Each row below holds a small network's activations on one input, seen along a few directions.
Each table varies a few parts of the input and shows all the possible inputs, shuffled.
A made-up example of a description, with smaller parts first: ring(8) and (point or line(9) or (values(2) and line(6))).
Shared parts are said once, and a part with two or three values counts as separate values.
In the rows, zero is written as 128.

Other details of the inputs vary at random and push rows far along two fixed directions, the same in every table; ignore that.
These rows show it; all are for the same input, with only those details redrawn:
[147 140 130 122 121 121 129 114 124 133 132 118 133 123 126 122 146]
[128 121 142 124 147 149  91 144  84 172 156 137 136 119 151 124 200]
[114  92 105 113 131 106 121  85 164 161 143  51 112 123 127  97 109]
[137 129 144 126 140 146 101 143  84 162 151 144 138 122 146 127 194]
[123 113 136 123 146 139  96 131  99 172 155 120 129 121 146 117 180]
[176 162 117 121  87  91 174  78 173  90 101  91 126 126  88 120  75]
[113  95 112 114 136 116 112  94 148 166 148  65 117 122 135 100 130]
[154 152 158 131 137 153 103 160  64 152 149 183 146 121 143 140 211]

A family of inputs:
x1: [148 128 120 109 113  91 170 128 148  80  94 130 134 151 105 159  69]
x2: [120 136 117 156 118 132 144 108 191 122 124 120 144 107 122 125 121]
x3: [125 145 128 150 111 149 128 112 171 117 119  96 136 103 108 122 108]
x4: [ 69  72  90 135 150 107 109 111 177 140 133 111 115 110 128 124 129]
x5: [ 75 100 113 142 140 166 108 112 143 151 156  66 120 119 128 108  97]
x6: [167 184 178 153 116 189 138 186  75  72 114 191 154 133 105 161 126]
x7: [155 159 134 128 119 127 123 116 119 116 122 148 140 115 125 131 133]
x8: [102 103 106 108 137 114 128  91 137 148 154  55 107 139 128 105  85]
x9: [158 167 154 141 111 166 155 198  97  74 104 217 167 138 109 187 151]
x10: [185 182 151 129 104 126 148 133 103 104 118 169 146 125 110 144 153]
x11: [167 165 157 129 115 140 137 143 109  63 106 164 135 129  92 137  90]
x12: [ 95  95 103 138 147 108 100  99 184 150 138 104 127 101 133  96 141]
x13: [190 195 154 145 112 123 151 152  98 102 124 218 161 129 131 160 191]
x14: [ 91  88 117 131 165 120  82 119 137 183 163 123 130 115 174 117 177]
x15: [152 185 148 132  81 116 180 126 113 114  34 173  65 168 150 110  73]
x16: [132 113 165 109 159 154 108 177  56 144 155 154 137 153 147 137 162]
x17: [143 130 122 110 124 104 155  98 150  84 111  81 114 150 102 118  24]
x18: [ 90  85 118 125 154 122 114 155 107 165 157 141 131 142 159 149 186]
x19: [ 75  98 121 156 154 173 108 175 119 155 154 176 143 117 149 161 196]
x20: [138 146  99 128 103  76 180  95 185  74  96 126 127 134 106 159  69]
x21: [123 147 133 123 142 138 108 127  85 131 149 137 126 133 136 130 116]
x22: [155 160 119 136  99 103 142  88 185  83  98 112 127 101  79 108  80]
x23: [ 78  59 104 110 152 118 106 130 155 137 127  96 121 127 131 120 115]
x24: [142 161 124 134 111 122 140 103 138  81 118 129 126 117  89 118  74]
x25: [ 88  51 124 100 164 122 112 167 105 173 151 105 131 157 158 135 158]
x26: [ 99  94 110 122 103 125 151 155 124 181  99 102  50 159 188  83  84]
- What do these inputs look like to the network? => values(2) or (line(4) and ring(6))
- Which other rows does x8 become when the line(4) part takes its other values? List them by row number. => x5, x21, x24
- List by row number the other inputs of the same sort as x26. => x15

A family of inputs:
x27: [119 117 139 134 146 154  82 158  90 172 151 166 144 100 142 136 242]
x28: [131 126 156 134 122 159 127 204  87 129 109 187 127 136 160 155 143]
x29: [ 96  83  87 115 127  98 119  67 206 112 126  39 114 104  79 102  66]
x30: [ 65  99  92 115 131 102 140  86 169 149  99  79  82 145 140 111  57]
x31: [213 221 135 148  83  98 202 108 158  51 101 176 169 125  97 166 108]
x32: [164 150 161 105 134 129 112 179  56 131 120 172 122 146 162 117 153]
x33: [126 130 158 142 166 151  89 146 108 121 150 176 165 116 132 144 173]
x34: [ 89 100  88 120 121  68 153  69 171 132 104  65  62 151 133  85  45]
x35: [ 96 114 130 141 135 169 119 179  98 138 107 180 117 140 171 153 152]
x36: [193 194 153 145 103 109 168 119 149  79 101 185 170 123 109 158 146]
x37: [170 146 108 103  83  60 188  77 173  82  83 104  76 151 105  90  11]
x38: [150 138 153 101 133 142 113 143  58 148 119 137 132 152 146 141 135]
x39: [103 119 135 137 168 170  71 169  72 153 192 168 157 110 143 146 199]
x40: [ 70  61  79 123 153 119  93  96 171 200 188  42 122 113 157 104 148]
x41: [134 143 135 139 149 136 119 128 125 105 155 149 159 117 121 146 130]
x42: [ 99 119 115 143 110 154 116  67 186 169 130  16  82 113 131  50  57]
x43: [100 111 134 136 160 170  67 168  66 155 178 166 151  99 131 140 207]
x44: [134 136 118 135 120 134 119 135 114 146 148 143 146 103 126 138 187]
x45: [208 200 145 140  70 117 231 171 136  38  66 187 139 159  81 155  68]
x46: [ 46  26 107 119 192 135  44 100 165 189 171  50 118 105 139  90 149]
x47: [203 210 154 131  62 119 235 149 120  34  77 174 145 172  73 162  83]
x48: [113  88 110 100 120 100 159  74 163 138 121  14  93 157 115 121  47]
x49: [123 115 150 138 157 151  77 153 103 172 148 170 151 110 151 134 239]
- What do these inputs look like to the network? => point or ring(10) or (values(2) and ring(6))
- Which other rows does x29 become when the values(2) part takes its other values? List them by row number. => x27

A family of inputs:
x50: [155 170 160 139 126 153 130 181  75  93 113 216 148 131 121 160 159]
x51: [142 143 158 131 140 164 104 166  63 150 150 167 140 129 147 133 185]
x52: [169 185 168 140 121 152 124 166  69 102 116 210 141 125 123 145 164]
x53: [112 103  95 117 119  85 157  86 190 112 113  75 112 138 117 120  62]
x54: [128 122  98 117 112  83 153  71 184 118 112  71 108 132 117 104  64]
x55: [ 97 113 139 136 154 167  98 173  80 158 152 161 133 131 156 141 177]
x56: [126 131 106 125 105 105 156  80 177 115 114  67 105 131 110 106  55]
x57: [187 209 147 158 115 136 140 130 128  65 132 214 192  91  83 174 181]
x58: [185 205 156 140  99 140 172 163  87  62 102 211 154 140 103 176 130]
x59: [105  93 107 121 124 114 130 105 169 146 116  77 105 128 133 104  98]
x60: [ 47  37 111 113 190 144  54 124 113 214 187  67 109 127 176  99 158]
x61: [ 76  70 126 122 162 154  86 149 114 175 152 103 119 129 153 114 150]
x62: [131 120 106 113 113  93 145  75 178 108 114  62 108 128 101  99  50]
x63: [145 147 135 145 136 140 104 124 141 112 153 151 178  89 101 148 189]
x64: [133 118 101 114 111  83 148  76 182 115 109  70 107 128 110 100  66]
x65: [160 177 164 142 121 156 126 175  74  98 111 215 143 126 125 153 161]
x66: [152 146 134 126 115 123 141 127 121 129 122 132 129 132 130 124 135]
x67: [ 66  58 121 125 167 160  83 152 115 190 164  92 117 130 164 111 155]
x68: [ 77  77  98 122 144 116 119 103 169 144 134  67 107 132 135 108  80]
x69: [147 137 141 121 127 125 129 141 108 128 125 147 136 133 129 137 149]
x70: [136 143 163 133 140 166  97 167  66 148 139 174 133 126 144 130 184]
x71: [ 99  97 124 145 165 152  71 124 138 167 185 114 167  86 131 131 212]
x72: [160 164 117 126  95  95 185  99 168  56  91 121 130 141  87 143  45]
x73: [209 226 148 134  80 109 188 117 120  42  84 185 144 135  85 152  82]
x74: [172 160 121 121  86  89 192 106 172  63  81 123 130 141  86 142  63]
x75: [115 121 146 136 141 166 105 165  91 154 141 149 129 128 152 130 165]
x76: [ 80  76 125 128 163 147  76 149 108 187 149 128 112 121 169 111 177]
x77: [ 98 111 142 133 160 158  79 149  83 174 156 146 121 124 163 118 175]
x78: [176 182 162 138 112 153 154 176  79  84 115 204 155 139 114 167 151]
x79: [127 129 101 125 103  96 161  80 181 123 109  74 103 132 118 107  70]
x80: [122 105 106 113 115 102 155  92 182 104 111  61 115 137 100 116  50]
x81: [104 118 138 138 146 159  99 166  85 172 145 166 125 126 167 135 192]
x82: [178 183 150 132 105 126 163 150 108  59  98 189 147 136  94 161 110]
x83: [ 54  48 110 118 178 144  62 126 109 230 183  74 104 124 186  94 183]
x84: [117 122 102 127 107 109 157  90 181 113 110  71 106 132 113 113  53]
x85: [131 111 102 113 110  89 161  84 185 121 117  59 115 137 114 112  66]
x86: [115 118 140 128 152 147 100 160  77 168 157 159 134 131 161 141 194]
x87: [113 115 141 126 159 142  92 158  79 165 155 165 135 130 163 138 192]
x88: [135 124 106 123 101  97 162  82 186 123 107  65 105 133 116 102  68]
x89: [147 164 147 142 123 142 131 160  93 119 113 201 135 130 142 149 165]
x90: [151 158 152 140 119 152 133 170  90 128 118 189 137 131 143 145 173]
x91: [172 182 157 141 106 145 159 179  90  94 104 215 151 137 124 165 162]
x92: [170 160 119 125  84  93 197 108 173  68  88 120 131 142  92 143  64]
x93: [115 108  96 119 113  92 163  91 184 116 115  73 112 139 116 124  67]
x94: [106 101 106 117 133 114 131  96 154 140 141  65 114 134 126 114  85]
x95: [132 113 108 110 114  97 152  82 178 109 116  54 115 135 100 110  51]
x96: [ 88  76 125 115 167 139  78 134 107 173 163 100 120 125 150 112 148]
x97: [ 79  66 124 119 170 139  80 153 105 179 159 125 121 128 162 122 177]
x98: [131 114 106 114 112 101 157  84 179 113 121  51 116 136 105 111  51]
x99: [118 104 101 117 110  95 160  96 191 114 101  73 111 136 110 114  64]
x100: [114 126 126 133 131 134 123 127 130 129 123 129 119 128 135 124 112]
x101: [156 162 112 130  89  88 190 102 180  66  81 132 125 139  97 140  56]
x102: [ 79  77  96 123 137 116 127 111 166 159 135  75 107 133 143 113 104]
x103: [144 148 139 132 123 127 125 135 112 126 116 159 123 125 131 125 147]
x104: [170 190 161 138 118 154 134 161  62 109 128 201 147 131 128 152 167]
x105: [133 126 111 123 103 107 158  83 181 115 112  58 107 132 108 101  53]
x106: [187 200 155 140  97 125 170 167 101  61  85 228 150 134 104 168 138]
x107: [ 59  56 105 141 184 153  48 110 146 203 205  82 153  86 147 117 209]
x108: [158 163 157 135 121 145 125 159  84 129 117 185 134 128 136 136 176]
x109: [ 46  43 110 123 182 142  55 123 119 230 176  79  98 122 189  88 177]
x110: [206 215 168 132  95 138 160 152  80  69  98 204 152 133  98 153 135]
x111: [126 118  98 135 129 104 119  73 208 106 146  83 156  88  85 123 117]
x112: [171 174 159 130 124 132 131 167  74 103 119 212 150 131 125 158 174]
x113: [ 83  80 135 127 161 163  77 152 100 182 153 115 116 124 160 111 164]
x114: [ 97  83 131 118 160 143  78 139  98 194 159 110 117 125 164 105 184]
- The inputs of x97 and x92 match in every part but one. If x106 is changed in the same way as x97 into x92, which row does it become? => x91
- The inputs of x94 and x95 match in every part but one. If x84 is changed in the same way as x94 into x95, which row does it become? => x113
- What do these inputs look like to the network? => ring(5) and (point or (values(2) and ring(6)))
- Which other rows does x99 become when the values(2) part takes its other values? List them by row number. => x61
- A walk changes only the ring(5) part. It starts at x82 and steps to x72. List the rest of the walk in order. => x58, x78, x80

A family of inputs:
x115: [134 117 141 128 145 145  82 108 129 174 149 102 143 104 136 103 178]
x116: [100  76  99 119 141 100  97  68 202 174 126  56 116 107 137  86 125]
x117: [125 125 120 121 114 109 154 126 136 119 100 129 102 146 128 124  93]
x118: [127 123 114 122 114  99 159 112 158 109  98 113 101 149 128 120  63]
x119: [ 71  86  90 141 139 137 120  87 183 175 168  38 123 113 137 109 105]
x120: [138 142 154 125 134 160 112 165  56 145 136 163 122 138 148 132 163]
x121: [127 128 164 129 158 172  90 176  54 159 155 166 132 139 170 130 169]
x122: [178 195 140 128  79 111 188 147 109  70  66 193 122 146 102 155 108]
x123: [159 157 137 120 111 118 159 118 135  96 108 112 124 147 119 119  64]
x124: [114 118 166 148 163 199  83 193  75 131 162 172 171 114 121 157 203]
x125: [109  62 117  96 176  97 108 152 105 173 180 132 164 145 158 168 220]
x126: [114  49  87  82 147  67 142  71 184 153 174   4 147 146 116 132 104]
x127: [186 176 142 137  99 128 155 140 141  41 120 160 171 107  59 153 100]
x128: [181 180 138 142 100 117 161 156 142  31 101 208 172 109  71 169 118]
x129: [141 147 124 128 129  92 110  76 163 114 117 126 133  99 107 120 132]
x130: [ 93  76 104 110 137 115 121  89 160 155 138  31  92 139 141  88  59]
x131: [145 144 132 115 104 127 152 126 112 120 112 116 106 142 113 123 104]
x132: [ 81  63 109 109 149 125 106 100 149 174 152  35  91 140 150  83  79]
x133: [113 125 152 129 142 160 103 195  44 165 129 205 116 141 161 147 210]
x134: [115 127 158 134 156 160  94 196  50 159 134 207 131 141 176 142 196]
x135: [137 133 123 113 105 124 147 117 120 124 113  99 103 138 117 119  94]
x136: [136 138 127 113 105 125 148 123 116 125 111 103 108 140 117 116 102]
x137: [103 131  97 151 116 121 155 108 184 128 126 117 131 115 127 141 113]
x138: [ 64  85 134 148 168 188  80 171 114 165 150 157 149 116 161 160 198]
x139: [168 182 146 152 101 138 174 160 147  31  81 201 169 124  72 180 115]
x140: [ 78  61  93 113 142  94 129  87 190 152 121  43  86 145 151  93  45]
x141: [177 180 144 124  95 119 171 126 122  78  96 139 127 144 108 129  73]
x142: [ 89  87 120 121 145 131 109 144 106 167 128 125 100 140 162 118 138]
x143: [147 148 127 125 130 105 103  66 153 122 136  87 135  98  99 111 119]
x144: [120 121 143 127 141 131 125 155 110 135 120 160 117 147 154 129 124]
x145: [165 150 127 140  98 117 151  97 171 132 124  95 133 109 117 101 131]
x146: [ 79  64 105 105 142 123 111  99 147 178 147  34  87 139 143  84  86]
x147: [121 157 152 149 169 158  65 151  59 140 166 234 163  99 145 155 245]
x148: [180 191 147 136  93 114 179 148 111  64  76 198 129 147 117 156  94]
x149: [192 200 128 138 101 116 156 114 136  47 131 165 166 103  62 147 104]
x150: [105  95 129 143 149 141  90 145 132 199 152 140 125 105 174 104 224]
x151: [161 171 114 150  81 118 172 101 173 110 121 109 134 117 111 123 114]
x152: [139 137 124 114 108 117 152 111 134 117 110  92 111 141 116 110  78]
x153: [145 163 116 135 124 110 125  62 153  93 143 105 146 104  84 124 102]
x154: [ 88  87 116 118 138 130 111 144 104 170 124 122  94 139 157 121 145]
x155: [140 155  97 150  85 100 177 100 197 111 106 119 123 118 122 128 115]
x156: [ 99  90 147 119 167 160  82 154  84 181 164 116 115 141 170 108 150]
x157: [ 75  74 121 119 158 138  92 152  98 187 140 122 103 139 171 112 159]
x158: [124 137 131 143 118 161 142 118 160  98 123 105 154 120  96 154 100]
x159: [182 194 151 134 100 113 178 150 117  65  78 198 135 151 120 151  91]
x160: [123 140 140 145 168 159  72 184  62 133 174 235 165  97 138 157 238]
- What do these inputs look like to the network? => values(2) and (point or ring(10) or (values(3) and line(4)))
- The inputs of x157 and x152 match in every part but the values(2) part. If x125 is changed in the same way as x157 into x152, which row does it become? => x126
- The inputs of x132 and x118 match in every part but the values(2) part. If x121 is changed in the same way as x132 into x118, which row does it become? => x140
- Which other rows does x159 become when the values(2) part takes its other values? List them by row number. => x123
